These are the activations of a small neural network, seen along a few directions. Each row is one input.
In each table, some parts of the input vary, and every possible input appears once, in random order.
A made-up example of a description, with smaller parts first: one of 3 separate values, together with either a single point or one of 11 places around a ring or (one of 4 places along a line, together with one of 8 places around a ring).
Shared parts are said once, and a part with two or three values counts as separate values.

Table:
x1: [ 13  -2 -19  12 -19  -6  33  90  -2 -36 -11  60  56  -2]
x2: [ 34 -44 -23  39 -15 -43  22   8 -32  16  20  -3 -35  49]
x3: [-13 -62 -40  26  -2 -54  29  -3  -4  10  15  -2 -28  53]
x4: [-19 -33   1  10  20  35  -4 -44 -44  37 -60 -48  41 -40]
x5: [  8 -52  18  -8 -21 -29  33  58   7 -50  29  62  39 -26]
x6: [ 21   7 -20  32   8 -38  50   8  68  38  21   8 -57 -10]
x7: [ 12 -20 -34   6  19 -75  30 -25  28  -2  10  -7 -34  51]
x8: [ -3 -81  57 -35 -29  -9   2  31  21 -40  12  60  -7   7]
x9: [-58  25  16 -19   0  48  -2 -19 -59  27  28 -25  23   3]
x10: [ 44 -28 -10  54 -26 -20  39  24 -31   4  15 -15 -55  26]
x11: [  9  21  -3   0  34  49 -59 -29  24 -20  18 -41  26 -10]
x12: [ 24 -39  64 -54  -7 -32   1   9  52 -49   8  55 -12   4]
x13: [-28 -11   6  34 -21  26 -76 -15  -6   8 -18 -45  36 -41]
x14: [ 41  38 -12  -4   3 -29  31  67  28 -44 -14  56  53  -4]
x15: [ 70  13  -3  36  -5 -43  38   2  -1  -5  11 -19 -59  24]
x16: [-27   8 -33 -36 -31  50 -11 -55 -63   6  -8   2  15 -33]
x17: [ -8  49 -20 -39   6  36 -10 -82 -36  -7 -17   8  10 -32]
x18: [-32 -55 -42  37   1 -38  43   7  35  32  22  14 -37  24]
x19: [-15 -21  -9  20  13  71 -60  -8  -8  -8  23 -36  32  -8]
x20: [-24  65  12 -41  -5  33  12 -68 -24  14  10 -23  29   1]
x21: [-33  67  22 -38  21  26  -2 -40 -26  15  24 -30  17   1]
x22: [ -7 -33 -28  49 -14 -14  52  32  38  46  24  11 -55  -8]
x23: [ 35  43   2 -20  -1   5  -4  64  36 -21 -56  57  18  46]
x24: [ 13 -19 -13  60 -20  -4  63  38   3  -1  12 -13 -71  -3]
x25: [ -5 -16 -35  21  23 -61  40 -16  66  24  18  10 -39  24]
x26: [-35   7 -16  -7  32  63 -58  -5 -54   1  36   8   2 -26]
x27: [  7   9   8  -9  41  12  -4 -67 -13  28 -64 -52  36 -43]
x28: [-10  49 -11 -26  54  41 -57 -26 -22 -11  31   3  -4 -28]
x29: [ 60  -3 -17  21   7 -65  21 -15  -1   6  16  -8 -39  47]
x30: [-44  26  -2 -42 -42  47  13 -39 -51  26  18 -30  32  -2]
x31: [-40 -13  11  34 -20  -1 -66 -20 -33  16 -63 -45  33 -57]
x32: [  9   2  -4  -4 -24  28  -3  87   4 -10 -52  61  21  46]
x33: [ 34 -10  24 -26   0 -51  32  35  38 -61  25  58  35 -27]
x34: [  1 -46  40 -35 -29  28 -18  51  20 -11 -39  55 -17  53]
x35: [ -8  29   9  -1 -14 -32 -69 -37   4   7 -63 -62  28 -61]
x36: [ 39  22  -6  43   2 -26  62  15  34 -11   8 -17 -75  -5]
x37: [-57  22  21 -20  22  43 -21  10 -54  31  41 -31  17  -3]
x38: [-26  64  19 -54  28  13 -25  -8 -16  20  41 -48  13  -6]
x39: [ 27  -5  47 -52  -7   5 -19  29  52 -22 -43  51 -21  52]
x40: [ -8  29  20  35  17  12 -77 -43  20  -3 -27 -37  33 -38]
Q: What is each input in this table made of?
A: one of 2 separate values, together with either one of 5 places around a ring or one of 6 places around a ring or one of 9 places around a ring
Q: Changing only the choice among 2 separate values turns x30 into x20. The same change can be made to x3. Which row results?
A: x7
Q: Changing only the choice among 2 separate values turns x32 into x23. The same change can be made to x5. Which row results?
A: x33
Q: Change only the choice among 2 separate values in x1. List by row number the other rows that result.
A: x14
Q: Change only the choice among 2 separate values in x9. List by row number the other rows that result.
A: x21

Table:
x41: [-58  38 -21 -25  -3  38  -9   0 -45  25  43 -26  34 -19]
x42: [ 29  -6   3   6   1 -28  81   3 -12  12  46  -8 -42  25]
x43: [ -6  55  13 -67  16  11 -34 -47 -12 -14  45  -9   4  22]
x44: [ 56 -47   0  41  -8 -48 -13  91  37 -61   5  41  12 -10]
x45: [  1 -41 -42  62   2 -34  17   1  29  39   1 -19 -72  35]
x46: [-40   5   8  33  -2  15 -43  -8 -24  27 -47 -45  48 -49]
x47: [ 48  45  11 -27 -17 -17  44  99  40 -41 -48 105   6  49]
x48: [ 17  18  32 -14   8 -11 -66 -55  14 -12 -48 -34  18  -7]
x49: [-17  61  -6 -54  32  52 -11 -21   1   1  46 -17  13 -28]
x50: [  1  33  18   9  19  24 -49 -32  24   6 -46 -35  19 -56]
x51: [-11 -28  10  19 -17  45 -47 -14 -57   4 -68 -18  25 -25]
x52: [-31   8 -10 -33 -19  73 -12 -10 -78   3  27   7  27   5]
x53: [-26 -78  59 -60 -30   1  -4  41  49 -45   1  94  25   9]
x54: [ 14   2 -19  21   9 -58  65 -36  -6   1  13  -8 -23 -10]
x55: [  8 -33 -45  53  14 -52  33 -38  27  27  -9 -12 -22   0]
x56: [ 16 -31 -10  35  -5  -9  50  26  12  27  39 -18 -74  59]
Q: What is each input in this table made of?
A: either one of 3 separate values or one of 5 places around a ring or (one of 2 separate values, together with one of 4 places along a line)
Q: A walk changes only the place on the line of 4. It starts at x52 and steps to x41. List the rest of the walk in order.
A: x49, x43
Q: Change only the choice among 2 separate values in x46. List by row number the other rows that result.
A: x41
Q: Change only the choice among 2 separate values in x43. List by row number the other rows that result.
A: x48

Table:
x57: [ 32   2  16  11  -3 -45  38 -34  16  19  26   4 -28  64]
x58: [-47  30 -25   1  -7  29 -31 -33 -53  21  41 -30 -14   1]
x59: [  9 -60  -1  47 -32 -29  23  43  15  -6   2  27  -6  13]
x60: [ 24  39  14 -32  14   1 -19  31   5 -61  19  31  47 -16]
x61: [ 16 -12  -9  34 -11 -26  40  50  45   9   9  28 -30   0]
x62: [ 20  15  -9  13   4 -31  53   9  44   1  16   9 -43  28]
x63: [-20  21 -12  14  22 -32 -26 -84  -8  26 -41 -47  34 -76]
x64: [ 13 -37  -2  42 -12 -31  33  50  27  -1   2  32 -20   3]
x65: [ 10 -89  -8  32 -22 -32  16  27 -17 -27 -13  23 -19  23]
x66: [-22  19   6  18  17   5 -37 -22 -19  24 -11 -90   0  -4]
x67: [-44  16   8 -41  -4  58  29 -32 -77  33  47 -25   0 -37]
x68: [-27  -1 -57  12  33  31 -18 -27 -31  40  25 -43  25  -7]
x69: [ 37   7 -26 -14 -21 -37  39 -12  37   8  16  -8 -46  44]
x70: [-18  13  27 -41 -13  49 -28  21 -18 -10 -72  36  49  13]
x71: [ 27  50   6 -25 -10  29  -7  46 -26 -33 -38  35  61  -5]
x72: [ -9  -8  41 -58  16   5 -46  -1  32 -45  29  27  27 -16]
x73: [-36 -25  46 -62  -4  39 -49  -8  19 -16 -27  28  33   7]
x74: [ 14  20   4  36  10  47 -52 -61 -19  14 -34 -64 -19 -41]
x75: [ 22   0 -19  13  23 -31  43  37  30   5   3  27 -50   7]
Q: What is each input in this table made of?
A: either one of 5 places around a ring or one of 6 places along a line or one of 8 places along a line
Q: A walk changes only the place on the ring of 5. It starts at x60 and steps to x72. List the rest of the walk in order.
A: x73, x70, x71
Q: A walk changes only the place on the line of 8. It starts at x57 and steps to x69. List the rest of the walk in order.
A: x62, x75, x61, x64, x59, x65
